[ 12  37   2 -33  83   2   0  24 -39 -13 105  27  77  60] = <36>
[ 15   1  39 -39  57 -19 -21   5 -24  14 109  60  49  81] = <62>
[ 26 -12  61   2  15  -8  -9  48  23  56  63  65  11  72] = <111>
size: [ 26 -12  61   2  15  -8  -9  48  23  56  63  65  11] : 13
where: [23] : <111>, 8
where: [12] : <36>, 0

[ -72  -85   36  -25  -73   38  -76  -55  114  -30  -29 -122 -104 -122
   68  -18  114   29  -84   88   93] -> <81>
[ 55 -55 -91  99  39  84 -60  60  15  95  94 -20  17 -14 -63 -93  19 -94
 -54 -16 -15] -> <134>
[ -78    8  122 -127  -81  -66   26  -75   22 -123 -124  -21  -48  -26
   81   86   21  124   14   65   63] -> <28>
[ 89 -94   7  -1 -54  64  54  20  61   1   0 -69 -27 -65 -18 -47  71   2
 -97  82  80] -> <11>
size: [ 55 -55 -91  99  39  84 -60  60  15  95  94] : 11
where: [7] : <11>, 2
size: [-72 -85] : 2
where: [55] : <134>, 0
where: [88] : <81>, 19

[ -30  -16   44   43   23 -103  -82   49   18  -51  -58  -27   10   -1
    5  -29   67  -21  -14  -69   93  -86   60   43  -29   98  -27   37
  -91  -90   38  -35  -14   88   57  -65    7   57   94  -78  -62   85
  -55  -18  -71  -95   80  -35  -89    9  -85  -87   76   56  -31  -29
   93   -9  -76] : <125>
[ -30  -16   44   43   23 -103  -82   49   18  -51  -58  -27   10   -1
    5  -29   67  -21  -14  -69   93  -86   60   43  -29   98  -27   37
  -91  -90   38  -35  -14   88   57  -65    7   57   94  -78  -62   85
  -55  -18  -71  -95   80  -35  -89    9  -85    4   28  -42   31   52
   88  -30   70] : <13>
[-21  73 -98  61 -69 -85 -81 -80  46 -80   5  86 -74  67 -81 -74 -60  49
  52 -73 -69 -77   1 -31  66  89  84  34  62 -97   6  -1  59 -56 -75 -25
 -10  49   6   0 -71 -96  59 -57 -16  81  31 -40 -10  72  73  33 -54  16
   7  97  27 -42   1] : <45>
size: [ -30  -16   44   43   23 -103  -82   49   18  -51  -58  -27   10   -1
    5  -29   67  -21  -14  -69   93  -86   60   43  -29   98  -27   37
  -91  -90   38  -35  -14   88   57  -65    7   57   94  -78  -62   85
  -55  -18] : 44
where: [56] : <125>, 53
where: [-98] : <45>, 2

[  4  46  38   2  26 -12  -3 -24  -9 -17  -2   5   3 -32   3   6  -1  26
  11 -34 -35   5 -30   8  11  -7   5  -3   8   1 -16  29   4 -11   8 -13
 -19 -15   0  20  -7 -20 -33  11  26  54] -> <20>
[ -2 -48 -55 -18  17 -15 -16   9  36  25  -4 -14   7  -1   2  15 -17 -18
   2   2  -2   6  24   6  -3 -17   3 -51 -16  11  -9 104   0  10  10   9
  13  -5   4 -44   7  14 -13  12  16   3] -> <89>
[  4  46  38   2  26 -12  -3 -24  -9 -17  -2   5   3 -32   3   6  -1  26
  11 -34 -35   5 -30   8  11  -7   5  34 -37  14 -53  20  -2  -7  -6  -6
  -3   0  11  -3  -2 -20  14  29   8 -51] -> <10>
find: [  4  46  38   2  26 -12  -3 -24  -9 -17  -2   5   3 -32   3   6  -1  26
  11 -34 -35   5 -30   8  11  -7   5  -3   8   1 -16  29   4 -11   8 -13
 -19 -15   0  20  -7 -20 -33  11  26  54] : <20>
where: [-55] : <89>, 2
size: [  4  46  38   2  26 -12  -3 -24  -9 -17  -2   5   3 -32   3   6  -1  26
  11 -34 -35   5 -30   8  11  -7   5  34 -37  14 -53  20  -2  -7  -6  -6
  -3   0  11  -3  -2 -20  14  29   8 -51] : 46
find: [  4  46  38   2  26 -12  -3 -24  -9 -17  -2   5   3 -32   3   6  -1  26
  11 -34 -35   5 -30   8  11  -7   5  34 -37  14 -53  20  -2  -7  -6  -6
  -3   0  11  -3  -2 -20  14  29   8 -51] : <10>
where: [104] : <89>, 31

[ 31  27  43  47  36  -4  13  66   9  88   1  68  44 -20  33  28  35  81
  50  67  60  28 -14  64  10  24  29 100  51  60] = <58>
[ -5 -31  48 -29  25   0   8  22  27 -16  12 -11   0  64   2  -9  31 -22
  47  79  51  28  57  26  72  30  12   3  -2  54] = <137>
[  3   6  -8 -12  -2  39  20 -27  23 -41  31 -28  -9  58   0   5  -2 -36
 -15 -28 -22   4  50 -25  21   9   4 -49 -14 -22] = <43>
[ 54 100  -4  57   9  60  42   8  10  46  24  53  48  11  22  39  20  65
  -9 -25   2  10  14   6 -26  16  36  15  68  14] = <74>
[  4 -32  67   4  51  -5  14  54  46  16  30   8  10  40  36  18  37  -1
  72  97  59  48  37  55  94  39  20  49  -7  45] = <23>
[ 10 -12  34   6  32  23  22  26  51  -5  53   0   6  59  34  24  29 -15
  51  44  27  37  53  31  78  40  21   9 -11  12] = <123>
[17 -2 53 27 42 -8 11 67 25 60 14 45 29  0 34 22 39 47 67 87 65 37  5 67
 46 31 26 85 26 58] = <161>
[ 11  18  -5  -1   3  48  28 -22  29 -33  39 -20  -1  60   8  14   3 -27
 -13 -28 -19  10  89 -21  22  13  11 -43  -6 -19] = <96>
size: [ 10 -12  34   6  32  23] : 6
where: [88] : <58>, 9
size: [  3   6  -8 -12  -2  39  20 -27  23 -41  31 -28  -9  58   0   5  -2 -36
 -15 -28 -22   4  50 -25] : 24
size: [  3   6  -8 -12  -2  39  20 -27  23 -41  31 -28  -9  58   0   5  -2 -36
 -15 -28 -22   4  50 -25  21   9   4 -49 -14 -22] : 30
size: [ 10 -12  34   6  32  23  22  26  51  -5  53   0   6  59  34  24  29 -15
  51  44  27  37] : 22

[-12  11   1  15 -17  69  13 -46  68  69  49  78  -2 -44  66  70] : <17>
[ -7 -19   4  84  20  59  40 -12  31  35  22  47 -11 -11  63  35] : <49>
[ -9 -35  -1 115  70  61 102   9  63  67 -35  26   3  10  73 -10] : <31>
[ 77  71  88  -4  30 -16  24  39   8 -36  44 -10  56  43 -15  18] : <22>
where: [13] : <17>, 6
where: [40] : <49>, 6

[  4 -45  46 -27  45  66]  <112>
[-25  82  81 -80 117  90]  <90>
[ 22 -45  43 -24  35  69]  <101>
[ 40 -44  42  83  28  75]  <136>
[-30  22  78 -74 121  65]  <85>
where: [66] : <112>, 5
size: [-30  22  78 -74 121  65] : 6
where: [-27] : <112>, 3
where: [82] : <90>, 1

[ 88 -89  88  92] : <2>
[-90  91  86 -88] : <63>
[-90  86  86  92] : <47>
where: [-89] : <2>, 1
size: [-90  86  86  92] : 4
where: [91] : <63>, 1

[-11 -37  43 -54 -27]  <29>
[ 48 -41 -71  84  37]  <54>
[ 48 -41 -71  84  94]  <5>
[ -5  -5 -61  75  24]  <138>
[ -5  -5  12 -12 -11]  <115>
size: [ 48 -41 -71  84] : 4
size: [ 48 -41 -71] : 3
where: [75] : <138>, 3

[ -6  -3   0   0   3   0  -4   1  -6  -9  11  -2  11  46  83 109  83  43
  10   5  -2] = <38>
[114 103  60  18  10   0   5  -3   3  -7   3  -6   1   1  -5  -5 -10   0
   4  20  67] = <66>
[  7  36  92 107  87  48   6   0  -6   0   8  -8  -1   2  -6   1   1  -5
   0   4   8] = <35>
[ -5   4  -8   9   4   6  15  60 100 103  71  19  -2  -1  -3   1  -4   0
  -7  -1   4] = <40>
[-19   2  -3  -1   3   2  -5   4   8  23  74  98 104  65  15   4  -4   9
  -5  -5   5] = <78>
[ -6   8  32  74 114 106  38  17  -5   3   7  -8  -4   4  -5  -2   4  -8
   4   8   6] = <44>
where: [17] : <44>, 7
size: [-6  8 32] : 3
where: [32] : <44>, 2
size: [ -6   8  32  74 114 106  38  17  -5   3   7  -8  -4] : 13

[ -92   90   83  -98  101   99   96   95   73  -83  101  100   98   91
   93  -91 -100 -102  -97   91  -96 -102   86  -91  103   97] : <24>
[  92  101  -94 -103   99   98  103  -94   95  -66   99  100   86  100
  104 -103 -101  -18  -97 -106 -101 -101  102   95   99  -90] : <6>
[ -96 -104   96   91  -92   86  -85  100 -102  -75 -105 -106   92   -4
   99  102   94 -103   89   99 -100  -98  -95  -86  101  102] : <21>
[ 102  -24  -97 -105  103  102  103 -104  -13  101  100   97  -81  -63
   44   94 -104   85 -102 -103  -98  -92   89  101   97 -105] : <30>
size: [-92  90  83 -98] : 4
size: [ -96 -104   96   91  -92   86  -85  100 -102  -75 -105 -106   92   -4
   99  102   94 -103   89   99 -100  -98  -95  -86  101  102] : 26
find: [ 102  -24  -97 -105  103  102  103 -104  -13  101  100   97  -81  -63
   44   94 -104   85 -102 -103  -98  -92   89  101   97 -105] : <30>

[-19 -41 109 -43 -45 -35 -54 -36 121  49 107 112] : <104>
[51 45  3 49 48 64 16 50 71 49 23 43] : <33>
[51 45  3 49 28 64 53 76 21 29  1 20] : <82>
[ 51  45   3  49  48  64 -52 -51  97  10 124  80] : <88>
size: [51 45  3 49] : 4
size: [ 51  45   3  49  48  64 -52 -51  97  10 124] : 11
where: [-36] : <104>, 7
size: [-19 -41 109 -43 -45 -35 -54 -36] : 8
where: [29] : <82>, 9
where: [50] : <33>, 7
size: [51 45  3 49 28 64 53 76] : 8

[-22 -12  69  78  71  31  64  49  16  60  42  36   0  78   5 -11 109   6
   3 116  73  87  18  -2 111  30  13  36  32  36  80  52   5 -17  50  38
  23  66  73] : <118>
[-21 -11  72  76  74  32  66  51  16  61  43  35  -1  82   7 120 112   9
   4 119  74  89  20  -2 114  30  12  38  33  37  79  53   5 -16  50  37
  25  70  74] : <156>
[ 53 124  16  29  55  29   4 -11  16  79  14  92 120  -9  32  46 -34  25
  49 -11   4   0  18  66  -8  16  73  -1  40  65  40  67 117  78 -17  59
  44  58  -3] : <145>
[-16  20  87  65 109  13  66  38 -10  83  49  72  30  78  -1  11  83  14
   0 118  63  81   8   8 107  25  20  25  48  49  81  85  53  13  32  43
  37 123  60] : <159>
[ 95  81   1  -7  -1  33   6  18  49   6  25  30  67  -7  62  82 -29  61
  63 -33  -3 -13  47  70 -30  36  53  31  34  29  -8  15  63  90  18  27
  43   4  -3] : <86>
[ 53  12 -40 -25 -55  21 -24  -1  46 -38 -11 -30   3 -33  36  24 -36  21
  34 -59 -23 -36  26  25 -53  10  13  10 -10 -13 -37 -39 -16  21   5  -8
  -2 -63 -20] : <107>
size: [-21 -11] : 2
where: [119] : <156>, 19
size: [-16  20  87  65 109  13  66  38 -10  83  49  72  30  78  -1  11  83  14
   0 118  63  81   8] : 23

[ 72  -6  30 -12  59  -3  15  -8  -9  47  20  56  68  64  10] : <150>
[52 18 28 15 36 12 32 15 13 27 14 37 54 37 29] : <132>
[ 10  66  33  80 -31  34  10  60  58 -12   4   2  31 -24  68] : <171>
[13 57 63 32 36 32 15 53 51 46 36 58 30 13 11] : <56>
[ 57  21  -7  73 -47 -12 108  14  12 -54 -44 -41  83  -4 107] : <14>
[30 37 65 18 49 11  7 33 30 56 33 67 51 29  1] : <155>
[ 64  10   0  56 -28  -9  84   5 110 -27 -25 -15  78  11  83] : <182>
[59 13  8 37 -1  5 62 10  8 -5 -7  6 62 23 61] : <165>
[ 14  50  71   0  73  69 -36  51  50  99  87 109 -13  36 -36] : <18>
size: [ 57  21  -7  73 -47 -12 108  14  12] : 9
where: [78] : <182>, 12
size: [ 14  50  71   0  73  69 -36  51  50  99  87 109 -13  36 -36] : 15
where: [109] : <18>, 11
where: [6] : <165>, 11
size: [59 13  8 37 -1  5 62] : 7
size: [ 72  -6  30 -12  59  -3  15  -8  -9  47  20] : 11

